These are the activations of a small neural network, seen along a few directions. Each row is one input.
Each table varies a few parts of the input and shows all the possible inputs, shuffled.
Descriptions start from the smaller parts, as in this example, which fits no table here: one of 8 places around a ring, together with either a single point or one of 11 places along a line or (one of 3 separate values, together with one of 6 places along a line).
Shared parts are said once, and a part with two or three values counts as separate values.

Other details of the inputs vary at random and push rows far along two fixed directions, the same in every table; ignore that.
These rows show it; all are for the same input, with only those details redrawn:
[ -8   3  -3 -21  -4   8   2  -1   0  22  -1   6   5 -19  -6 -20]
[  8  -3   4 -32  26 -47 -10  28 -15  21  20  28   8 -25  -9 -37]
[ -1  18 -10 -47  31 -35 -26  49 -14  32  33  45  14 -52 -30 -51]
[  4 -35  21  11  -9 -18  31 -31  -1  11 -22 -22  -6  21  26   4]
[  4 -43  27  17  -9 -16  41 -35  -2   9 -27 -24  -5  29  34  10]
[ -1  17 -12 -45  26 -28 -24  39 -12  31  28  39  11 -49 -29 -48]
[ 11 -29  20 -13  27 -67  13   8 -17  14   8  10   2  -1  12 -20]
[-22  35 -25 -28 -35  81 -10 -20  20  29 -12  -5   7 -34 -21 -15]

Rows:
r1: [ -9  33 -23  13   1  27   0  -4   4 -24   6   1  16   0  -8 -12]
r2: [ 17 -29  26  -8  27 -65  10  15 -10   5 -11  11   2  19  13 -12]
r3: [ -2  13 -12  11 -14  27 -23  22   3  -4  52  -7 -43  11  -9  40]
r4: [ -1   2 -13 -10   6  10 -38  22   6 -14 -16  13   2 -14 -14  27]
r5: [-30  44 -23   1 -14  81 -26  -2  21 -12 -16  -9  25 -13 -36 -22]
r6: [ -2 -17  27  37   9  -8  23 -19  11 -44 -32 -31  10  49   6  23]
r7: [  7  15 -22   0  -3  12 -31  18   6 -10  -8  24  -4 -23  -9  25]
r8: [  1 -25  29  29 -36  26  47 -55  26 -10 -64 -48 -11  52  28  53]
r9: [ 13   3  15  15  43 -64   8  31 -11 -38  11  17  14  16  -4 -11]
r10: [ 16 -53  11  35 -18  -5  11 -33 -17  -8 -16 -20 -10  20  46  38]
r11: [ 22  -6   6  -1  17 -67  20   9 -11   7   7  17  -3   3  19  -6]
r12: [ -1  19 -11 -46  32 -36 -27  42 -11  33  32  43  13 -50 -31 -47]
r13: [ 18 -36  -2  36  -6 -19   8 -18  -9 -17 -19  -5 -10  22  45  41]
r14: [ 10  -8  27  18 -17 -22  42  -9   4  -4  36 -38 -48  55  22  35]
r15: [-24  70 -24   9 -23  92 -11   9  22 -16  56 -26 -23   9 -44   2]
r16: [  9 -17  16  17  29 -49  14   7 -28 -22  25   4  15  11   7 -27]
r17: [ -8  27  -3   7 -51  61  26 -45  32  -1 -44 -27  -8  15  10  38]
r18: [-16  23 -38 -10 -27  84 -55  -1  21   7 -26   0   8 -30 -19  15]
r19: [-12  34 -22 -19 -45  68   2 -32  11  24  -6  -8   0 -24 -12  -3]
r20: [ 16 -61  14  12  30 -58 -14  16 -28  -6   3  18  -2   3  25   4]
r21: [-18   6  -1  10   8  28  -4  -8   0 -15   3  -5  21   0 -13 -24]
- Describe the family of inputs behind these rows. => one of 3 separate values, together with either a single point or one of 6 places around a ring
- Changing only the choice among 3 separate values turns r20 into r21. The same change can be made to r7. Which row results? => r9
- Change only the choice among 3 separate values in r11. List by row number the other rows that result. => r1, r13
- Which other rows agree with r2 in the choice among 3 separate values? List them by row number. => r8, r11, r12, r14, r17, r19

Rows:
r22: [  25   13    9  -41   45 -100   -1   55  -14   18   31   48    6  -25
  -23  -33]
r23: [ 12 -49  27  48   8 -32  19 -19 -15 -41  -5 -27  -8  53  29  29]
r24: [ 19  -2   6 -16  50 -91  -8  58 -28  12  64  36  -9 -15  -3 -36]
r25: [-10  -6   8  -4 -28  22  37 -45  13  15 -39 -23  -4  12  20  15]
r26: [-10  66 -40 -19 -12  67 -49  27  18  -3  20  25   1 -42 -44   4]
r27: [ 17 -29  11 -42  41 -88 -18  44 -39  43  40  39   2 -40   2 -43]
r28: [ 14 -49  21  52   4 -34  22 -25 -15 -36  -3 -24  -8  53  44  32]
r29: [ 14 -69  27  26  -1 -41  16 -28 -11  -4 -44 -11  -3  24  50  25]
r30: [-16  49 -44 -41 -11  56 -45  12  19  16 -17  32  20 -58 -35  -7]
r31: [ -2  10  -2  11 -36  40   5 -30  26  -8 -51 -19   0   8   8  45]
r32: [-22  79 -32 -36 -27  76 -25  18  24  18  24   1  -5 -28 -49 -16]
r33: [ 19 -80  23  21  -1 -38   8 -24 -20   7 -29 -12  -9  22  51  28]
r34: [ 22 -39  28  38   9 -39  25  -2  -2 -35 -17 -23 -19  60  32  39]
r35: [ -6  -4 -15  34 -30  52  -1 -27  10 -14 -15 -24 -14  19  21  38]
r36: [-15  -8   3  28 -19  49   2 -20  19 -19 -22 -32  -8  30   5  39]
r37: [  8  -3  20 -24  60 -90  -7  65 -20   8  57  28  -4  -9 -21 -36]
r38: [ -3  19   2  15 -34  47  27 -31  19  -2  -1 -26 -20  22   3  24]
r39: [-31  61 -25 -32  -3  65 -16  -3  18  13  -8  11  43 -46 -48 -64]
r40: [-24  47 -37 -48 -34  76 -27  -4  17  46  -3  20  10 -63 -33 -33]
r41: [-15   8   2  19 -30  56  23 -37   9  -9   4 -38 -12  19  -5   6]
r42: [  8 -10   5 -10  69 -80 -18  51 -28 -19   2  47  50 -23 -19 -62]
r43: [ -4  -4   3  22 -22  27  30 -35   2  -7  12 -29  -9  29  16   7]
- Changing only one part turns r22 into r31. The same change can be made to r24. Which row results? => r35
- Describe the family of inputs behind these rows. => one of 2 separate values, together with either a single point or one of 4 places along a line or one of 6 places around a ring
